Each row below holds a small network's activations on one input, seen along a few directions.
Each table varies a few parts of the input and shows all the possible inputs, shuffled.
A made-up example of a description, with smaller parts first: ring(8) and (point or (values(2) and line(4)) or ring(9)).
Shared parts are said once, and a part with two or three values counts as separate values.
In the rows, 128 means zero.

Other details of the inputs shift rows strongly along three fixed directions, in all tables alike. That doesn't count.

Table:
r1: [143 141 150 112 123 116 109 157 108 139 106 115 123  91]
r2: [101  87 138 140 152 119 101 105 194 140 132 180 133 107]
r3: [126 115 116 129 145 155 148  70  72 134 158 140 141 169]
r4: [126 115 103 119 134 146 183  88  93 115 155 144 139 181]
r5: [176 116 113 119 141 143 148  88  74 134 154 110 139 163]
r6: [146 190  99 104  72 140 113 177  69 100 111  75 126  90]
r7: [144 132 124 106 131 141 138 128  62 111 134 105 131 146]
r8: [127 134 134 130 133 144 145 118 122 139 159  87 141 148]
r9: [137 152 107 109 105 133 113 155 135 112 118 110 149  90]
r10: [ 84  79 141 181 158 130 117 150 197 149  87 148 138 113]
r11: [149 147  95 108 130 155 133 135  69 138 138 123 130 132]
r12: [153 149 150 114 141 113 112 190 117 137 128  69 110 105]
r13: [151 175 138 126 124 118  92 163  91 121 126  69 134 115]
r14: [ 96 121 126 133 106 124  96 114 120 118 110 181 119  95]
r15: [103 155 125 118  78  96 114 156 121  84  83 155 119  72]
r16: [148 108 102 143 143 148 171  62 112 145 185 127 155 182]
r17: [150 108 116 130 171 124 143 116 138 129 158 112 118 156]
r18: [102 130 140 125 102 110 131 113 132 138 106 179 148  92]
r19: [152 135  88 123 141 156 135 105  83 137 154 121 134 185]
r20: [101 112 140 138 133 118 116 104 134 145 123 188 133 107]
r21: [ 97  87 137 141 176 123 128 119 217 166 134 180  95 131]
r22: [134 110 143 120 111 115 105 123 124 109 102 163 139  93]
r23: [108 109 138 133 136 116 129  89 126 153 120 189 131 118]
r24: [ 99 143 138 101 113 107 102 156 107  82  76 160 128  71]
r25: [133 101 116 124  88 133 153  75  96 106 118 200 164 132]
r26: [143 135 103 133 122 151 149 104  93 134 168 118 153 187]
r27: [164 174 104 109 126 140 120 156  74 109 119  87 122 141]
r28: [105 120 122 131 117 125 102 103 114 120 115 194 146 128]
r29: [100  96 112 143 143 131 132  85 162 136 129 191  91 143]
r30: [132 105 135 162 172 134 133  98 157 169 186  88  93 174]
r31: [144 136 128 109 109 146 155 114  79 123 133 101 146 145]
r32: [145 159 150 132 131 112  98 162 123 139 129  52  95 101]
r33: [115 135 102 128 105 130 155  81 103 101 107 218 146 153]
r34: [159 161 159 122 101 117 107 195 135 121 122  52 131 122]
r35: [144 174 138 129 123 124 125 184 149 116 127  61  91 108]
r36: [149 113 106 114 100 171 187  69  32 115 152 147 157 191]
r37: [112 153 139 114  75  92 102 159 122  91  79 158 150  88]
r38: [107 130 152 119 103  98 117 167 159 125 101 152 132  80]
r39: [141 159 141 117 134 112 133 196 147 129 133  69 115 107]
r40: [132 136 138 148 140 121 128 127 160 150 163  87 137 162]
r41: [144 106 125 170 167 146 122 165 156 131 115  48 145 134]
r42: [136 129  83 113 105 180 180  65  20 115 162 153 169 184]
r43: [150 115 104 132 127 139 169  61  96 136 161 138 159 167]
r44: [119 104 148 148 178 107 120 147 204 148 156  95  72 145]
r45: [137 128 122 124 132 150 167  86  92 141 159 105 144 170]
r46: [ 97 129 145 131 120  88 113 151 194 113 101 159 128 111]
r47: [119 131 119 118  74 116 131  89  87 107  90 200 164 126]
r48: [150 126 116 133 155 139 161 114 160 130 157 114 123 158]
r49: [152 119 146 136 156 121 118 127 143 155 147  90 117 166]
r50: [140 175 139 133 101 119 109 173 118 123 135  48 116  95]
r51: [146 159  92 120 102 147 155 126  86 111 132 107 112 142]
r52: [101 109 140 128 149 102 121 138 164 132 114 180 112 106]
r53: [105 137  90 109  83 141 138 110  86 118 103 209 158 101]
r54: [128  91 140 136 164 139 166 114 174 156 179  91 119 190]
r55: [143 152  93 120  94 150 169  86  20 124 147 151 166 146]
r56: [131 138 134 126 154 147 155 140 157 129 149  92 113 152]
r57: [102 130 146 130  90  95 109 155 160 111  99 141 114  85]
r58: [155  98 135 144 185 129 141  91 165 170 179  88 120 169]
r59: [137 133 137 124 174 147 137 140 141 130 144  95  99 149]
r60: [128 112 127 181 156 145 119 170 148 137 117  44 118 141]
r61: [121 109 130 117 119 104 110 114 124 104 100 182 140  95]
r62: [168 136 115 113 107 134 151 108  84 121 138 104 155 137]
r63: [ 99 108 163 148 150  93  93 112 199 152 114 161 121 121]
r64: [110 118 160 132  98 106  88 144 140 115  92 156 103  81]
r65: [ 93  76 117 186 152 135 128 101 160 133  93 172 157 164]
r66: [ 84 108 141 156 130 136 101 165 150 106  59 123 152  86]
r67: [149 138 114 136 126 135 157  88  94 143 158 111 149 187]
r68: [131 116 150 117 143 132 122 125 123 138 126 106 122 129]
r69: [153 155 138 133 169 126 118 162 150 132 139  80 100 153]
r70: [149 132 106 126 146 127 146 107  80 116 144 134 127 182]
r71: [109 102 142 130 179 143 109 147 211 163 152  94 102 137]
r72: [102  81 132 146 137 112 130  84 151 135 135 188 101 149]
r73: [155 192 108  96  93 137 134 189  75 106 104  86 130  88]
r74: [ 93 152 122 100  84 133 104 157 126  99  83 154 149  67]
r75: [147 149 144 127 104 117 123 157 129 133 130  66 110 113]
r76: [161 176 132 107  87 119  98 167  44 102  98  73 113  83]
r77: [116 129 161 124 148 119 107 138 151 141 121  99 119 107]
r78: [106 141 113 121 100 117 124 125 147 107  92 184 139 116]
r79: [167 169 118 100  86 119 126 169  69  87 112  79 153  93]
r80: [134 171 130 115 113 125 133 174 119 114 106 123 123  91]
r81: [132 142 129 118 148 146 142 162 167 134 144  64 111 139]
r82: [102 131 102 102 107 144 128  99  74  90  85 206 136 106]
r83: [ 90 108 156 152 121  97 118 112 206 151 125 150 109 108]
r84: [104 112 156 131 161 135 102 147 178 146 144 108 116 118]
r85: [141 115 128 152 185 142 148 113 166 154 173 101  71 181]
r86: [ 89 112 147 150 121 115 106 140 207 145 136 136 110 104]
r87: [132 128 131 134 142 142 142 146 150 163 169  97 131 142]
r88: [161 146 163 116 130 124 107 193 115 141 125  66 111 101]
r89: [160 150 162 125 125 117  92 184 126 126 120  63 117 124]
r90: [109 111 116 127 126 119 131 116 190 118 111 178 133 103]
r91: [101 105 130 134 118 121 116 113 181 127 128 176 152  99]
r92: [115 103 102 122 134 134 117  93 143 127 122 188 140 116]
r93: [153 134 126 124 151 115 143 157 167 126 154  68 124 135]
r94: [107 102 129 138 162 128 143  98 158 144 129 207 108 138]
r95: [104 151 113 113  89 121  81 151 112 104  82 159 115  64]
r96: [156 121 119 133 175 140 142 114 142 131 153 117 110 154]
r97: [146 111 114 126 122 145 179  80  87 154 156 150 144 173]
r98: [ 96 118 124 133 121 119 110 130 200 139 118 164 137 126]
r99: [120 124 109 115 124 122 112 117 133 103  93 186 131  89]
r100: [112  97 142 132 107 125 147 107 140 142 125 191 140 129]
r101: [110 104 155 145 155 104  92 124 200 142 130 141 128  93]
r102: [138  90 152 157 146 132 151 120 192 167 179  85  93 179]
r103: [156 163 146  96  95 141 109 173  44  93 101  77 133  97]
r104: [157 123 113 129 143 132 144 105  77 129 155 119 131 193]
r105: [106 128 112 115 102 136 118 106  67 118 106 214 151  98]
Description of these inputs: values(5) and (point or (values(2) and ring(10))).
- Changing only the values(5) part turns r72 into r7. The same change can be made to r32. Which row results? => r77
- Changing only the values(5) part turns r95 into r71. The same change can be made to r51. Which row results? => r81
- Changing only the values(5) part turns r24 into r17. The same change can be made to r3. Which row results? => r101
- Which other rows does r13 become when the values(2) part takes its other values? List them by row number. => r40
- Which other rows does r4 become when the ring(10) part takes its other values? List them by row number. => r8, r31, r36, r42, r45, r54, r56, r74, r81
- Which other rows does r37 become when the ring(10) part takes its other values? List them by row number. => r26, r33, r34, r40, r46, r47, r67, r78, r98

Table:
r106: [139 144 140 132 111 125 113 155 112 131 134  74 127  98]
r107: [160 143 102 126 138 139 136 106  86 116 142 115 123 154]
r108: [ 92  90 142 140 106 120 117  83 152 144 119 200 138 107]
r109: [120  99 154 124 124 113 134 116 168 138 129 159 123 118]
r110: [136 141 142 130 116 114 149 159 192 136 148  83 131 144]
r111: [ 86 111 109 139 116 132 157 103 196 139 137 186 135 142]
r112: [132 112 163 136 162 111 127 152 188 151 151  98 101 155]
r113: [104 108 115 125 128 114 116  79 129 120 115 229 133 129]
r114: [139 141 101 129 135 157 151 120  85 120 138 115 114 155]
r115: [130 105 158 138 159 112 137 143 192 143 149  87 102 146]
r116: [160 141 101 121 140 133 133 115  83 127 141 121 122 157]
r117: [143 146 144 119 117 117 122 161 122 105 116  82 114 122]
r118: [122  90 155 153 165 116 143 115 205 149 148 125 101 166]
r119: [115 103 119 141 141 112 121  89 152 128 118 198 119 131]
r120: [131 156 143 123 113 126 109 143  94 136 131 104 135 116]
r121: [101 164 145 106 110 118  94 177 135 116  93 144 119  64]
r122: [109  93 138 132 152 134 135 106 165 149 131 156 150 132]
r123: [149 157 124 117 129 121 102 153 123 107 123  84 113 113]
r124: [141 139 100 124 137 152 148 128  79 131 137 121 113 158]
r125: [127 124 136 132 144 128 116 159 150 121 115  88 139 110]
r126: [136 156 135 137 106 125 104 153  96 115 108  86 126 106]
r127: [124 102 142 150 171 134 119 145 195 142 138  81 122 147]
r128: [121 112 157 153 158 120 107 143 181 165 155  90 107 149]
r129: [153 155  91 119 107 136 156 112 114 122 156 115 149 159]
r130: [133 143  92 135  79 144 165  88  82 124 147 138 166 164]
r131: [146 130 117 124 149 125 127 121 131 126 148 103 116 138]
r132: [115 130 118 113 122 118 119  86 110 122 122 210 141 120]
r133: [158 142 112 105 134 137 142 102  84 134 155 120 134 144]
r134: [154 131 122 123 128 128 152 123  82 125 134 119 123 166]
r135: [118 108 152 158 151 124 112 134 188 153 149  79 103 148]
r136: [157 131 123 130 127 130 156 120  84 120 134 116 121 163]
r137: [113 133 125 125 134 132 125 149 142 122 122 116 108 110]
r138: [118 150 136 111 111 125 103 153 102 110  91 147 161  85]
r139: [109 126 148 144 120 108  96 148 148 139 105 130 119 106]
r140: [165 135 108 109 129 141 139 104  87 132 156 119 131 140]
r141: [117 130 129 145 103 120 112 120 102 121 101 151 130 112]
r142: [133 128 142 130 128 133 130 119 119 154 151  97 130 136]
r143: [150 119 107 127 136 153 152 116  85 124 143 108 155 142]
r144: [140 144 126 131 129 136 115 159 111 108 102  92 144 112]
r145: [120 148 139 118 116 119  89 178 117 105  82 125 150  82]
r146: [141 133 101 119 130 155 158 119  83 127 153 116 120 139]
r147: [ 99 112 111 138 125 134 137 103 123 122 106 200 116 126]
r148: [103 155 144 102 106 119 102 171 137 119  91 138 121  57]
r149: [110 148 141 106  99 123  99 173 140 115  92 137 119  51]
r150: [ 95  83 121 146 142 125 127  96 152 132 101 207 148 136]
r151: [121 142 133 130 101 120 109 138  99 112 108 110 133  98]
r152: [ 88 113 108 128 112 137 131  94 119 105 102 205 122 121]
r153: [153 129 129 118 121 129 155 126  97 121 147 105 127 138]
r154: [102 158 139 112 110 117  89 183 132 108  86 142 113  69]
r155: [146 113 129 126 142 148 136 130 130 141 141 100 146 133]
r156: [139 100 106 149 154 150 155  95 107 135 136 140 144 175]
r157: [162 136 101 116 133 137 143 105  85 123 157 117 129 139]
r158: [112  97 127 154 149 135 152 122 227 156 155 120 151 165]
r159: [136 138 159 118 139 114 129 150 146 140 141 107 119 134]
r160: [118 124 137 105  98 116 142 101  97 114 108 186 145 113]
- What is each input in this table made of? => values(5) and (point or ring(10))
- Changing only the values(5) part turns r143 into r106. The same change can be made to r127. Which row results? => r135
- Changing only the values(5) part turns r113 into r128. The same change can be made to r116. Which row results? => r139
- List by row number the other rows that have the values(5) part in common with r114. => r111, r121, r124, r137, r146, r147, r148, r149, r152, r154
- Which other rows does r153 become when the ring(10) part takes its other values? List them by row number. => r109, r112, r115, r117, r118, r134, r136, r159, r160

Table:
r161: [ 94 126 136 120 111 123 105 166 184 115  86 154 149  77]
r162: [ 97 144 141 117  79 115 109 134 125 110  95 151 151  66]
r163: [124 165 103 121  73 113 111 138  87  81  76 159 162  76]
r164: [130 131 150 133 159 125 129 147 162 147 160  79  87 164]
r165: [172 152 161 113 133 110 118 196 142 134 137  39  96  98]
r166: [ 92 110 125 149 111 117 142 101 151 130 109 197 146 139]
r167: [172 162  91 108 115 155 147  91  10 134 161 122 144 166]
r168: [112 120  89 112 128 140 146  72  87 119 118 238 144 143]
r169: [108 146 135 121  81 109 115 153 112 104  80 169 111  80]
r170: [109  84 141 163 171 121 140 106 247 158 165 111 109 162]
r171: [165 189 126 113 119 127 114 181  70 120 126  65 114 132]
r172: [106 128 127 132  94 112  96 146 166 104  86 149 148  84]
r173: [ 91  83 136 147 121 130 129  90 185 156 137 179 151 136]
r174: [147 123  97 111 164 164 172  91  91 135 179 121 116 193]
r175: [ 81  86 132 140 150 131 149  98 213 139 132 182 132 134]
r176: [131 134  80 119 105 129 133  63  56 102 113 221 143 142]
r177: [150 121  88 132 153 163 186  95 104 144 172 119 149 194]
r178: [ 85 141 160 133  95  99 104 171 181 109  81 136 126  75]
r179: [162 111  97 141 153 177 157  71  19 149 170 103 139 192]
r180: [169 172 117 113 151 160 112 198  55 110 115  29 123 110]
r181: [102  78 150 149 144 103 140  91 206 150 132 191 144 140]
r182: [165 169 143 105 104 124 132 172  86 104 125  44 143 108]
r183: [143 106 130 160 179 152 142 126 112 155 154  75 103 196]
r184: [116 157 136 106  71 113 100 152  92 110  89 153 124  45]
r185: [119 105  88 131 102 132 152  58  90 107 119 221 124 134]
r186: [122  73 169 152 171 116 130 133 252 173 162 101 126 160]
r187: [136 127 144 135 170 118 110 145 195 142 163  68  86 144]
r188: [120 143 165 110 120  83  79 165 162 119  88 156 124  66]
r189: [165 169 162  98 134 112 104 189 116 116 136  38 108 105]
r190: [108  88 147 161 154 131 140 130 220 165 154 112 121 178]
r191: [157 156 122 108 140 141 137 184 125 130 140  64  98 111]
r192: [133 129 151 125 157 130 118 134 158 161 176  74 100 142]
r193: [116 120 153 121 115 105  86 143  94  98  63 160 141  68]
r194: [119  91  99 152 143 140 124  68  86 112 111 187 134 146]
r195: [159 142  90 127 109 159 172  83  39 139 167 114 165 174]
- Changing only one part turns r189 into r192. The same change can be made to r188. Which row results? => r167
- What is each input in this table made of? => values(5) and (point or line(6))
